A small network was shown many inputs. Here are its activations along a few directions, one row for each input.
Each table varies a few parts of the input and shows all the possible inputs, shuffled.
Descriptions start from the smaller parts, as in this example, which fits no table here: one of 8 places around a ring, together with either a single point or one of 9 places around a ring or (one of 3 separate values, together with one of 6 places along a line).
Shared parts are said once, and a part with two or three values counts as separate values.

Other details of the inputs vary at random and push rows far along two fixed directions, the same in every table; ignore that.

A family of inputs:
x1: -119 737 -625 -540 -207 -369 162 38 255 -389 341 -42 -407
x2: -304 787 -560 -442 75 -198 49 86 338 -360 283 -181 -165
x3: -175 258 -139 -154 66 -72 79 103 114 -39 113 50 -18
x4: 104 -846 430 361 -111 223 -205 -180 -166 269 -505 63 299
x5: -2 101 -293 -215 -113 16 129 87 84 9 145 -36 -139
x6: -204 -601 -210 -19 -516 -254 -605 -599 83 -108 -568 59 329
x7: -250 -284 -54 386 -435 -242 -638 -726 121 -255 -595 117 290
x8: -334 -522 -140 10 -425 -368 -623 -572 -24 -56 -520 -3 336
x9: -114 732 -568 -573 -168 -395 179 57 293 -500 352 0 -249
x10: 294 -132 386 87 456 370 430 578 -375 475 337 25 -134
x11: 398 170 562 561 519 486 530 415 -81 204 203 110 -21
x12: 392 -78 527 123 374 298 497 493 -214 159 211 66 -162
x13: 313 -139 481 74 564 367 355 581 -274 346 390 -137 -3
x14: -178 418 -345 -369 -34 -100 -116 -33 87 -61 221 -165 -122
x15: 178 -600 549 710 -45 238 -222 -328 -242 305 -410 76 165
Description of these inputs: one of 3 separate values, together with either a single point or one of 4 places along a line.
Changing only the choice among 3 separate values turns x7 into x15. The same change can be made to x6. Which row results?
Answer: x5
Change only the place on the line of 4 in x5. List by row number the other rows that result.
Answer: x1, x10, x14
List by row number the other rows that have the choice among 3 separate values in common with x12.
Answer: x2, x3, x4, x11

A family of inputs:
x16: 18 -553 492 88 55 -7 -246 -108 -171 176 -333 -63 329
x17: 144 219 -130 -203 76 236 359 279 -47 177 221 -4 -296
x18: 88 402 -20 105 175 291 331 136 69 78 126 23 -171
x19: -321 126 -719 -353 -594 -282 -371 -421 403 -310 -244 -63 -66
x20: 224 413 37 119 209 -23 131 132 77 -114 239 13 -183
x21: 76 234 126 -186 315 -7 170 296 -57 -54 253 -235 -86
x22: -458 163 -565 -262 -313 -187 -468 -370 367 -215 -226 -194 120
x23: 125 318 37 -131 382 -2 69 323 -50 53 372 -148 -134
x24: -30 -520 293 236 73 253 -293 -160 -241 436 -376 -100 199
x25: -130 116 88 -186 330 9 239 323 -27 36 147 30 31
x26: -262 155 -473 -503 -586 -550 -275 -461 300 -443 -245 -5 28
x27: 181 -538 603 399 -50 45 -141 -231 -102 81 -456 108 285
x28: 27 -513 215 455 -99 37 -176 -224 -65 11 -386 202 381
x29: 235 344 193 78 232 43 330 217 37 -177 197 -69 -165
x30: 129 -654 346 528 -29 274 -190 -241 -39 109 -326 131 312
x31: 168 -7 -122 -175 96 235 348 327 51 -13 366 63 -121
x32: -65 136 -79 -139 303 96 250 384 -21 -2 305 5 145
x33: -32 147 -93 -162 323 261 234 333 82 2 403 -79 46
x34: 276 164 62 -237 111 -31 337 334 -68 -91 277 -97 -284
x35: 84 -709 348 121 -80 -31 -60 -28 -225 199 -374 206 114
x36: -410 472 -528 -2 -494 -382 -269 -622 275 -268 -180 -11 -28
x37: 142 23 -115 -168 98 81 401 412 -48 -21 306 146 -40
x38: -39 351 37 -83 289 71 88 298 -186 96 441 -88 -152
x39: 161 197 7 -96 61 44 202 292 -218 80 404 54 -319
x40: 21 332 102 26 268 55 457 289 96 -120 160 190 -84
x41: 86 -482 278 495 -84 274 -235 -207 43 163 -430 42 174
x42: 331 -610 329 222 -70 -56 -309 -99 -267 236 -234 32 -9
x43: -352 478 -479 0 -448 -423 -428 -575 206 -412 -107 36 -48
x44: -100 -469 315 296 -5 73 -283 -200 -306 440 -239 -94 178
x45: -316 267 -584 -285 -548 -395 -201 -429 131 -134 -62 -32 -159
Describe the family of inputs behind these rows.
Answer: one of 3 separate values, together with one of 10 places around a ring
Changing only the choice among 3 separate values turns x35 into x25. The same change can be made to x42. Which row results?
Answer: x23
Change only the choice among 3 separate values in x27. List by row number the other rows that result.
Answer: x16, x26
Change only the choice among 3 separate values in x28. List by row number the other rows that result.
Answer: x32, x37

A family of inputs:
x46: 169 230 305 172 401 137 334 327 -72 116 276 -16 -91
x47: 124 107 225 260 280 356 211 268 -106 165 267 -36 -36
x48: 20 -466 235 297 -272 -125 -408 -387 17 -63 -503 118 197
x49: 238 89 100 174 238 308 459 340 -7 99 257 121 -122
x50: 114 337 114 78 277 197 195 172 -44 19 311 -64 -82
x51: -215 389 -337 -119 -59 -160 -25 -156 295 -246 -59 25 87
x52: 17 278 54 37 162 6 124 126 119 -76 75 -14 16
x53: -269 256 -525 -379 -162 -237 -344 -153 131 -127 40 -170 -110
x54: 68 -860 411 27 -32 117 -188 -27 -290 316 -345 -87 219
x55: -156 -363 92 317 -355 -59 -394 -495 -54 49 -499 2 189
x56: -280 237 -352 19 -100 -34 -157 -234 240 -185 -25 8 76
x57: 183 216 162 122 134 263 365 291 -22 73 298 72 -188
x58: -22 324 -243 -23 -138 -263 16 -151 164 -297 56 12 -109
x59: -42 174 -458 -366 -213 -228 -110 -38 81 -91 63 -86 -217
x60: 130 232 215 184 281 301 354 317 -60 198 283 -29 -72
x61: -85 -325 163 258 -297 -131 -412 -558 -89 18 -507 -9 184
x62: -75 -114 -24 -280 22 -84 73 186 -209 111 103 -1 -27
x63: 184 -72 -34 -340 118 100 329 393 -47 40 310 -93 -102
x64: 88 297 168 73 255 42 314 226 -40 -34 205 1 -164
x65: -7 123 -116 -240 119 -4 9 192 -43 181 141 -128 -150
x66: -47 -457 86 246 -294 -105 -380 -442 65 -72 -535 177 240
x67: -113 231 -113 62 88 91 135 18 154 11 64 35 24
x68: -121 451 -306 -170 -273 -236 -73 -304 223 -311 36 19 -119
x69: 278 144 86 91 255 215 436 350 21 -20 207 129 -77
x70: -174 388 -211 -5 10 -187 -120 -146 160 -262 106 -67 -26
x71: -8 302 -259 -50 -243 -198 -49 -289 136 -246 -8 -11 -65
x72: -310 291 -389 -77 -226 -137 -57 -282 257 -228 -132 42 1
x73: -126 -668 25 -92 -376 -267 -472 -317 -199 101 -360 89 182
x74: -176 134 -513 -478 -291 -373 -71 -56 40 -201 128 -2 -60
x75: 170 214 268 139 278 191 252 170 -88 156 197 -40 -44
x76: -259 397 -427 -121 -75 -141 -137 -195 305 -341 -21 10 85
x77: -336 95 -450 -415 -184 -308 -284 -120 18 -146 92 -75 64
x78: -51 -612 116 43 -212 -88 -472 -278 -226 267 -479 -69 61
x79: -72 351 -359 -109 -242 -280 -58 -191 286 -403 -45 24 -31
x80: 367 -827 603 249 147 286 -113 203 -429 550 -187 46 -42
x81: 291 -711 644 561 161 418 67 85 -247 402 -223 212 118
x82: -154 271 -187 0 -41 -126 -188 -144 206 -275 -35 -42 76
x83: -53 -120 -24 -321 75 10 56 167 -4 96 105 -160 69
x84: 278 147 156 195 164 286 417 323 -81 107 298 37 -158
x85: 151 -902 416 28 -91 110 -208 -23 -241 284 -286 -9 183
x86: -4 64 2 -295 228 6 234 398 -175 186 340 -30 -42
x87: 111 171 197 84 202 106 243 228 3 -43 58 27 -59
x88: 119 248 115 55 122 -19 220 143 37 -100 210 74 -180
x89: -54 -483 199 311 -154 -16 -299 -360 -44 33 -570 110 275
x90: 109 -206 171 -200 311 261 177 422 -142 187 291 -155 25
Changing only one part turns x76 into x69. The same change can be made to x53. Which row results?
Answer: x59
Changing only one part turns x71 into x68. The same change can be made to x49. Which row results?
Answer: x81
Describe the family of inputs behind these rows.
Answer: one of 5 places along a line, together with either one of 3 separate values or one of 6 places around a ring
Start at x63 and move only the place on the line of 5, one step at a time. The first step leads to x85. Which rows follow, in order?
Answer: x54, x83, x90
List by row number the other rows that have the place on the line of 5 in common with x89.
Answer: x54, x55, x61, x62, x64, x72, x78, x87
List by row number the other rows that have the place on the line of 5 in common with x51.
Answer: x46, x52, x60, x65, x67, x75, x83, x86
